Each row below holds a small network's activations on one input, seen along a few directions.
Each table varies a few parts of the input and shows all the possible inputs, shuffled.
A made-up example of a description, with smaller parts first: one of 3 separate values, together with either a single point or one of 11 places along a line or (one of 4 places along a line, together with one of 5 places around a ring).
Shared parts are said once, and a part with two or three values counts as separate values.

Other details of the inputs vary at random and push rows far along two fixed directions, the same in every table; ignore that.

Rows:
x1: [-20  10  19  35  36  20   2  -2  -4  30 -11]
x2: [ -2  11 -11 -12 -15   4  -1   7   8  -8   7]
x3: [ 27  -2   4   5   3  -2   1 -11 -15 -10 -10]
x4: [ 15 -15   6   1   7 -11  -3  -8 -22 -11 -13]
x5: [ -9   4 -15 -10  -7 -10  12  -3  15   7  -1]
x6: [ 25 -11  11   8   3  -7  -1 -16  -6  -8   0]
x7: [-10   0  -8  -4 -17   3  -5   8   9   5   6]
x8: [ 22  -6   5   3  10  -6  -1 -21  -7 -10  -5]
x9: [ 16 -14   4  -1   5  -5  -1 -14 -21  -9 -12]
x10: [  5  -8  -4  -3 -11   1  -3   6  -4   0   4]
x11: [ 19  -6  10  -2  11 -11   0  -8 -15 -15  -9]
x12: [-10   0  -6 -11  -2   0  -3   1   9  -5   7]
x13: [-15  -2 -12 -16 -13   2  -4   6   5  -5   1]
x14: [-11   9  -7 -22 -14   3   0  10   0  -9   3]
x15: [ 5 -4 -8  1 -5 -2 -4 -5  8 -3  0]
x16: [ 25 -18   2   8   6 -16  14 -14  -1   1  -6]
x17: [-12   6 -15 -16 -15   4  -6   6   1   0   3]
x18: [ 21  -4   4   0   5  -3  -2 -15 -23  -6 -12]
x19: [-18  16   2   0 -11  11   0  15  11   9  12]
x20: [-15  -1  -8 -12  -6   1  -3   3  11  -3   3]
x21: [ 24  -2   7  -1   6  -2   0 -14 -19  -8 -12]
x22: [  7   3   2  -5 -14   1  -1   3  -3  -3   2]
x23: [ 17  -9   8  -1   9 -11  -1  -7 -26 -12 -13]
x24: [  5   7  -3 -11  -5   1  -1  -4  -2  -8   0]
x25: [ 26  -8   5   8   7  -5   0 -18  -6 -12  -2]
x26: [ 19  -5  10  -2  10  -3   3 -14 -15 -14 -10]
x27: [ -1  -6  -6  -7   1 -20  12  -2   7  -1  -7]
x28: [-10   4  -2 -10  -1  -5  -2   8   8  -8   7]
x29: [-5 -8 -2 -5  1 -9 -5  2  5 -7 -4]
x30: [-7 -4 -4 -1 -6  3 -3 10 14  6 10]
x31: [-8  2 -6  2 -7 -7 13  0 15 11  3]
x32: [  3   0 -12  -4 -12   2  -4   1  -3  -3   0]
x33: [-26  13   3  -1   6  11   2   9  13   5   9]
x34: [ 6 -1 -7  1 -2 -2 -5 -5  7 -4  7]
x35: [-11  11  22  27  21  19   6  13  -4  23   1]
x36: [  5   5 -10  -7 -12   2  -3   3  -6  -5   0]
x37: [-26   5  -3   5  -5  14  -2  21  14  18  11]
x38: [  0  -6  -8 -10  -3 -14  14  -8   7  -1  -6]
x39: [-18   8  28  44  41  20   3   7   5  33   6]
x40: [ 24 -16   7   9   2  -9  -3 -16  -4  -4  -6]
x41: [-22  15  -5  -6 -19  10  -3  19   5  10  10]
x42: [ -9   3 -16  -7 -16   5  -5   7  11   0   5]
x43: [-7  3 -3 -1 -9  1 -5  4 12  4 13]
x44: [-21  12  24  41  45  20   3  -4   2  33 -10]
x45: [-5 -8 -5 -7 -3 -7 -5  4 -2 -7 -6]
x46: [ -2   5  -1  -6 -12   6   0  13   7  -1  12]
x47: [ 27 -15  10   8   7  -6   0 -12  -5  -8   3]
x48: [-20  11  -5  -5 -15  12  -1  24   6  10  13]
x49: [ 17  -7   7  -3   6  -3   1 -12 -25 -11 -12]
x50: [-10   3  -9  -8 -21   4  -5  11   4   3   8]
x51: [-11   0  -5 -10  -1  -7  -5   8   9  -6   7]
x52: [-11   9  -8 -22 -12  -4  -2  16   0 -10   4]
x53: [-18  14  26  41  48  19   3  -6   0  31  -5]
x54: [  8  -3 -11   1  -4 -13  13  -9  10   1  -3]
Description of these inputs: one of 6 places along a line, together with either a single point or one of 8 places around a ring.
Changing only the place on the line of 6 turns x48 into x49. The same change can be made to x37. Which row results?
> x13
Changing only the place on the line of 6 turns x42 into x45. The same change can be made to x3. Which row results?
> x52
Which other rows does x40 become when the place on the ring of 8 takes its other values? List them by row number.
> x6, x7, x19, x22, x41, x43, x50

Rows:
x55: [-5 -4 -9 -4  0 -6  4 -5 11  4 -5]
x56: [ 24  -9   5  -1   9  -6  -4 -22 -27 -11 -18]
x57: [-17  13   9  28  14  25   1   6   6  29   2]
x58: [ 25  -8   3   9  19 -16   8 -24  -1  -8 -11]
x59: [-16   6  11  14   2  16  -8  13   9  17  14]
x60: [-31  16  10  33  14  27  -2  18   9  34   7]
x61: [ 26   1  16   7  19  -4   3 -22 -25 -14 -17]
x62: [ 21 -16  18   0  14  -4  -8 -10 -25 -16 -10]
x63: [ 24 -12  19  -2  16  -5  -5  -9 -21 -20  -9]
x64: [ -9  -7 -37 -54 -44 -22  -7  13  30 -28  25]
x65: [ -3 -14 -23 -24 -24 -17  -4   1  15 -14   2]
x66: [ 23  -6   3   0   3  -9  12  -6 -32   2 -23]
x67: [ -2  -7 -17 -19 -26 -19  15   2   9   1  -8]
x68: [-41  28 -21 -13 -25  24   2  24  30  16  23]
x69: [-27  19  18  24  13  23  -3  21  17  27  17]
x70: [ 21 -13   7   5  10  -5  -6 -14 -29 -11 -17]
x71: [-30  31   9  25  13  29   7  15  16  28  15]
x72: [-10 -13  -8  -5  -6 -10  -3   4   9  -5   3]
x73: [-29  13  12  31  11  24  -6  24   9  31  10]
x74: [ 27 -10   6  16  -4  -5  14  -9 -20   9 -12]
x75: [ -6 -16 -25 -40 -34 -20  -7   6  19 -22  18]
x76: [ -6   1 -41 -52 -44 -23  -4   9  32 -27  22]
x77: [ 27  -2  24  11  26  -2   1 -18 -24 -15 -16]
x78: [ 23   0   6  -2   9  -6  -1 -24 -24 -13 -16]
x79: [ -5   1 -25 -26 -20 -14   3  -3  22  -9   4]
x80: [ 24 -19  15   9  17  -4  -8  -8 -31 -13 -17]
x81: [-29  28  15  27  17  27   3  18  16  28  16]
Changing only one part turns x76 into x77. The same change can be made to x67. Which row results?
> x66
What do these inputs look like to the network?
> one of 3 separate values, together with either a single point or one of 8 places around a ring
List by row number the other rows that have the choice among 3 separate values in common with x59.
> x57, x60, x68, x69, x71, x73, x74, x81
Which other rows does x79 become when the place on the ring of 8 takes its other values? List them by row number.
> x55, x58, x64, x65, x72, x75, x76
